These are the activations of a small neural network, seen along a few directions. Each row is one input.
Each table varies a few parts of the input and shows all the possible inputs, shuffled.
Descriptions start from the smaller parts, as in this example, which fits no table here: one of 3 separate values, together with either a single point or one of 9 places around a ring or (one of 6 places along a line, together with one of 8 places around a ring).
Shared parts are said once, and a part with two or three values counts as separate values.
(in the rows, 128 means zero)

Other details of the inputs shift rows strongly along two fixed directions, in all tables alike. That doesn't count.

Table:
x1: [142 133 159 145  91 123 169 147 144 110 137 130 138  85 121 126]
x2: [125 137 121 119  70 132 119 108  82 118 121 150 156 118 145 136]
x3: [115 124  90 114 123 151  80 117 101 138 114 121 112 154 119 135]
x4: [153 130 202 175 249  99 216 142 247 117 161 120 103 121 139  93]
x5: [154 154 176 180 116  95 186 114 152  88 151 193 176  88 189  95]
x6: [140 137 140 137 117 106 148 130 128 125 139 147 154 104 142 128]
x7: [115 119 114 100 117 131 105 137 107 138 106 102 118 144 104 146]
x8: [120 107 121 115 194 140 130 144 170 157 139  81  89 151 100 129]
x9: [139 141 145 150 129 115 141 116 132 116 138 163 145 118 155 112]
x10: [120 123 110 105 127 131  94 134 106 139 106 107 114 143 100 148]
x11: [137 143 158 141 116 115 149 113 123 106 124 154 145 115 145 123]
x12: [140 132 148 142  87 128 161 146 139 115 142 128 138  87 121 128]
x13: [133 132 141 133 107 118 153 128 126 120 137 146 153 112 150 122]
x14: [140 139 139 136 115 104 132 129 120 119 129 146 151 104 133 136]
x15: [141 145 132 150 123 117 126 109 125 114 136 159 147 109 147 127]
x16: [134 141 135 143 114 126 132 107 121 113 135 156 146 116 151 122]
x17: [125 140 125 120  71 131 113 105  76 113 113 153 152 122 140 136]
x18: [138 124 166 139 185 105 170 147 183 127 138 112 116 123 121 120]
x19: [118 123  97 112 124 138  81 127 103 136 109 115 114 146 107 145]
x20: [114 116 108  98 114 138 102 135 103 141 112 102 119 143 105 145]
x21: [136 129 140 143  84 133 163 145 139 118 148 133 138  89 128 121]
x22: [118 127  99 115 127 145  81 117 103 132 109 119 111 149 112 141]
x23: [123 129 117 113  68 123 120 127  84 124 120 142 158 116 139 137]
x24: [141 137 150 153  58 121 176 142 131 104 149 156 161  72 146 116]
x25: [144 132 156 156 200 105 151 139 188 122 137 124 111 125 123 118]
x26: [118 115 104 110  86 163 115 144 113 141 133  95 109 121  94 142]
x27: [126 111 120 126 206 134 127 146 177 156 142  92  89 150 104 123]
x28: [143 128 144 159 201 112 152 138 192 131 152 128 114 127 134 109]
x29: [117 120 104 100 122 136  96 133 104 147 113 102 116 143 100 150]
x30: [116 108 122 120 196 152 135 137 171 151 137  89  84 165 113 115]
x31: [155 155 175 178 115  95 183 111 150  90 153 193 177  85 186 100]
x32: [112 112 103 105 120 139 110 141 114 145 119 106 119 148 118 133]
x33: [116 117 109 101 116 133 104 136 106 142 113 105 121 141 107 145]
x34: [127 122 131 136 214 136 120 132 178 137 126  98  79 157 104 124]
x35: [118 117  98 109 123 138  98 135 108 144 118 113 119 145 115 136]
x36: [117 109 131 112 191 141 133 145 168 146 123  79  84 160  98 129]
x37: [123 119 135 129 210 139 122 131 171 141 124  98  78 165 104 120]
x38: [143 152 156 154  93 106 147 108 115  93 130 178 168  97 165 120]
x39: [114 120 115 107 125 147 110 124 112 135 114 109 112 151 115 135]
x40: [112 125 110 108 120 151  91 116 101 127 101 116 109 157 114 137]
x41: [108 110  98  98 108 145 103 138 102 144 114 104 119 151 115 136]
x42: [119 132 118 118  63 135 122 116  80 116 115 152 155 127 152 127]
x43: [115 122  90 116 123 151  83 119 104 136 112 121 111 157 122 130]
x44: [134 130 145 139 115 115 161 133 137 118 138 146 151 114 154 114]
x45: [111 115 103  95 109 147 100 131  99 140 109 102 116 150 108 144]
x46: [133 138 140 141 113 125 144 112 121 117 136 155 147 119 152 116]
x47: [131 143 124 132  88 126 110 104  88 117 124 163 153 118 147 131]
x48: [138 142 148 145 126 113 134 115 125 112 129 158 143 117 146 121]
x49: [153 138 187 181 199 103 208 128 211 112 167 154 132 110 165  86]
x50: [138 136 144 136 110 114 153 123 129 119 140 146 155 105 147 126]
x51: [123 108 123 124 208 135 137 151 182 158 141  86  86 156 105 120]
x52: [118 121 100 103 126 138  98 129 108 152 123 104 118 140 104 148]
x53: [127 136 106 129  72 123 101 120  83 115 115 158 156 120 146 132]
x54: [115 121 106 118 133 148  99 121 113 137 118 125 111 159 127 121]
x55: [142 141 156 137 123  97 150 132 132 117 127 141 149 104 132 135]
x56: [122 123 102 112 133 136  97 129 114 147 125 111 119 136 108 144]
x57: [114 116  98  99 115 140  98 131 103 149 119 103 121 142 108 146]
x58: [126 141 119 122  72 136 112 100  77 119 121 154 154 120 144 136]
x59: [126 115 112 132 213 139 112 137 178 153 140  93  83 154 102 127]
x60: [124 131 115 114  64 119 117 127  81 125 120 145 162 114 140 138]
Each input here is: one of 5 places along a line, together with either a single point or one of 11 places around a ring.
Q: The inputs of x31 and x16 match in every part but the place on the line of 5. If x6 is changed in the same way as x31 into x16, which row does it become?
A: x52
Q: The inputs of x11 and x58 match in every part but the place on the line of 5. If x34 is changed in the same way as x11 into x58, which row does it become?
A: x15
Q: Which other rows does x5 become when the place on the ring of 11 takes its other values? List them by row number.
A: x32, x35, x41, x42, x43, x44, x49, x51, x53, x54
Q: Which other rows agree with x38 in the place on the line of 5? List them by row number.
A: x12, x14, x17, x19, x20, x22, x29, x33, x39, x45, x48
Q: Which other rows does x12 become when the place on the line of 5 takes its other values? List them by row number.
A: x1, x21, x24, x26

Table:
x61: [124 125 117 127 141 135 118 124 130 135 130 126 120 140 129 124]
x62: [126 126 117 132 136 140 119 126 132 132 132 125 117 133 125 125]
x63: [123 120 119 118 127 134 125 137 128 138 129 113 121 132 117 132]
x64: [124 125 131 120 116 131 129 132 121 127 121 120 125 129 120 132]
x65: [147 155 157 145  30  89 158 116  81  90 128 193 205  70 174 130]
x66: [127 128 118 122  88 134 122 132 107 127 127 128 137 114 122 136]
x67: [130 132 116 125 149 118  99 122 121 134 118 129 125 137 120 139]
x68: [121 122 127 114 126 136 126 132 123 132 119 112 119 138 116 133]
x69: [127 127 123 132 142 137 123 126 137 131 131 124 115 135 124 124]
x70: [123 119 115 119 124 135 124 140 129 140 132 112 121 128 116 132]
x71: [149 140 169 168 172 106 176 127 182 111 152 150 134 108 152 104]
x72: [117 112 111 111 148 151 115 142 139 148 125  89  94 147  96 134]
x73: [122 127 126 123 143 133 119 119 125 129 120 127 120 147 131 125]
x74: [120 121 105 105 142 129  91 134 114 146 112 102 111 144  97 150]
x75: [127 125 118 133 143 138 122 126 138 134 136 124 117 133 126 124]
x76: [122 126 123 122 142 133 118 121 124 132 122 126 121 146 131 126]
x77: [123 125 129 116 119 129 128 130 118 128 118 121 128 134 124 133]
x78: [154 137 170 177 194 100 188 134 204 119 168 149 133 103 156  97]
x79: [123 122 113 118 105 138 119 135 116 135 129 117 127 123 117 136]
x80: [147 140 174 164 176 104 178 124 181 111 148 150 135 114 154 104]
x81: [121 129 121 121 118 137 112 118 110 125 117 131 125 141 129 129]
x82: [122 121 126 114 129 131 126 133 124 135 122 114 122 138 119 133]
x83: [123 125 120 124 142 134 118 123 127 133 125 126 121 144 131 125]
x84: [130 144 126 122  21 118 120 117  59 102 112 166 178  94 146 142]
Q: What is each input in this table made of?
A: one of 2 separate values, together with either a single point or one of 11 places around a ring
Q: The inputs of x73 and x77 match in every part but the choice among 2 separate values. If x83 is changed in the same way as x73 into x77, which row does it become?
A: x65

Table:
x85: [137 135 145 141 130 112 148 127 137 120 135 145 143 116 144 121]
x86: [131 134 137 135 125 124 135 121 127 121 130 142 136 124 140 122]
x87: [139 135 145 143 138 110 147 129 144 120 137 142 140 113 140 122]
x88: [132 133 133 136 125 122 135 123 129 122 133 141 138 121 140 124]
x89: [121 118 120 119 167 138 118 133 145 142 125 102 100 151 110 130]
x90: [138 138 143 146 132 116 142 122 138 116 135 147 139 115 142 121]
x91: [133 135 138 137 127 122 135 122 129 119 129 142 136 122 138 124]
x92: [125 134 115 117  81 125 108 120  85 122 115 143 149 122 134 139]
x93: [133 133 133 137 125 121 133 123 129 122 132 142 138 121 140 124]
x94: [135 135 137 143 128 120 138 122 133 119 135 146 139 118 143 120]
x95: [123 133 116 114  81 129 106 118  84 122 111 139 146 126 131 141]
x96: [121 118 120 120 166 140 117 132 145 141 125 104 100 151 111 128]
x97: [114 117 104 108 143 150  96 127 119 143 114 103 100 158 106 136]
x98: [133 134 134 138 124 123 132 122 128 120 130 142 136 121 138 124]
x99: [123 110 129 122 159 145 146 152 166 144 139  88  96 136 103 124]
x100: [125 134 116 123  92 133 107 115  94 121 117 144 141 127 135 134]
x101: [119 117 112 121 162 145 111 131 141 143 127 105  99 153 112 127]
x102: [133 134 135 138 126 124 134 121 130 120 132 142 136 122 140 122]
x103: [143 137 157 154 160 110 159 127 164 117 142 143 133 114 142 115]
x104: [133 132 138 135 129 117 138 127 132 122 131 138 138 120 137 125]
x105: [ 92  94  71  77 181 179  61 139 124 175 102  49  53 200  66 148]
x106: [130 135 130 125 102 120 123 122 106 120 120 141 144 120 134 135]
x107: [123 110 125 118 166 139 136 153 163 150 137  84  95 136  95 132]
x108: [124 127 117 111  67 130 121 135  91 128 122 127 146 110 121 143]
x109: [131 134 131 128 111 119 126 124 114 121 122 139 142 120 133 133]
x110: [126 119 129 125 176 131 128 136 157 141 130 104 102 145 112 127]
x111: [131 132 132 136 125 126 134 122 128 123 133 142 137 124 142 121]
x112: [136 136 143 139 127 115 140 124 132 118 131 143 140 116 139 125]
x113: [134 134 138 134 126 116 135 126 128 121 128 139 139 119 136 128]
x114: [121 137 104 110  48 130  93 113  57 118 107 151 160 120 137 145]
x115: [148 131 164 151 150 103 179 149 177 123 153 127 135  93 127 122]
x116: [129 111 145 136 183 138 167 154 193 142 150  91  94 131 109 114]
x117: [142 137 150 151 147 110 155 127 154 118 143 146 139 111 145 117]
x118: [133 133 135 136 125 120 136 125 130 122 132 140 138 120 139 124]
x119: [120 132 109 116  80 138 103 114  82 123 115 143 143 131 137 134]
x120: [136 135 139 139 127 114 140 126 132 120 133 143 142 116 140 124]
x121: [123 134 118 117  82 131 111 116  86 121 115 144 147 127 137 136]
x122: [134 135 135 139 126 122 133 122 129 120 131 143 136 121 139 124]
x123: [127 135 119 124  85 125 113 118  92 120 119 147 150 120 139 135]
x124: [139 137 144 144 130 112 145 126 139 118 137 146 143 111 143 122]
x125: [124 120 127 130 174 141 129 128 156 139 134 111 101 149 121 119]
x126: [143 130 155 143 134 108 167 147 159 124 146 126 137  97 125 126]
x127: [ 90 112  52  67  55 177  37 114  30 151  86 103 115 173 101 159]
x128: [144 130 156 146 139 108 170 146 164 123 148 127 136  97 127 124]
x129: [122 109 130 124 162 147 151 151 170 145 142  89  95 138 107 119]
x130: [101 112  77  85 100 161  68 124  76 150 101 100 108 166 103 148]
x131: [124 135 119 119  82 129 110 117  87 119 114 144 147 124 135 137]
x132: [138 134 151 144 146 111 155 128 150 120 138 140 138 116 142 119]
x133: [103  97  91 102 215 172  92 140 164 170 124  60  52 192  82 128]
x134: [125 121 124 131 169 139 125 130 153 138 132 112 103 146 119 121]
x135: [122 134 112 118  82 136 102 113  84 121 114 143 142 129 134 136]
x136: [123 134 115 115  80 130 103 118  82 121 111 141 145 126 131 140]
x137: [136 137 143 142 129 117 140 122 134 117 132 146 139 118 141 122]
x138: [121 132 114 112  80 131 107 117  82 123 112 139 146 129 133 139]
x139: [135 127 145 137 115 124 162 143 147 123 141 125 134 105 128 123]
x140: [125 133 118 120  90 126 113 121  94 123 118 141 146 124 135 136]
x141: [131 132 133 134 124 122 136 124 128 124 133 140 138 122 140 123]
x142: [134 133 137 135 126 116 135 127 129 122 129 140 139 120 137 126]
x143: [140 128 157 147 132 119 176 145 166 120 149 128 133 101 133 115]
x144: [121 117 122 119 168 137 121 134 147 143 126 102 101 150 110 129]
x145: [120 119 115 121 164 145 112 129 142 141 125 106  98 153 111 127]
x146: [133 134 133 136 124 121 133 124 128 122 132 141 139 120 138 125]
x147: [134 134 133 139 126 122 132 123 129 121 132 143 137 120 139 123]
x148: [142 136 152 148 146 105 155 130 152 119 139 143 140 111 141 120]
x149: [123 117 123 122 175 134 123 138 154 144 128 102 100 149 110 127]
Q: What is each input in this table made of?
A: one of 5 places along a line, together with either one of 2 separate values or one of 11 places around a ring
Q: The inputs of x88 and x117 match in every part but the place on the line of 5. If x95 is changed in the same way as x88 into x117, which row does it become?
A: x105
Q: Start at x120 and move only the place on the ring of 11, one step at a time. The first step leads to x142. Which rows follow, in order?
A: x113, x89, x96, x137, x100, x134, x94, x93, x123
Q: Which other rows does x124 become when the place on the line of 5 takes its other values? List them by row number.
A: x114, x118, x123, x141
Q: Which other rows does x129 become when the choice among 2 separate values takes its other values? List them by row number.
A: x108
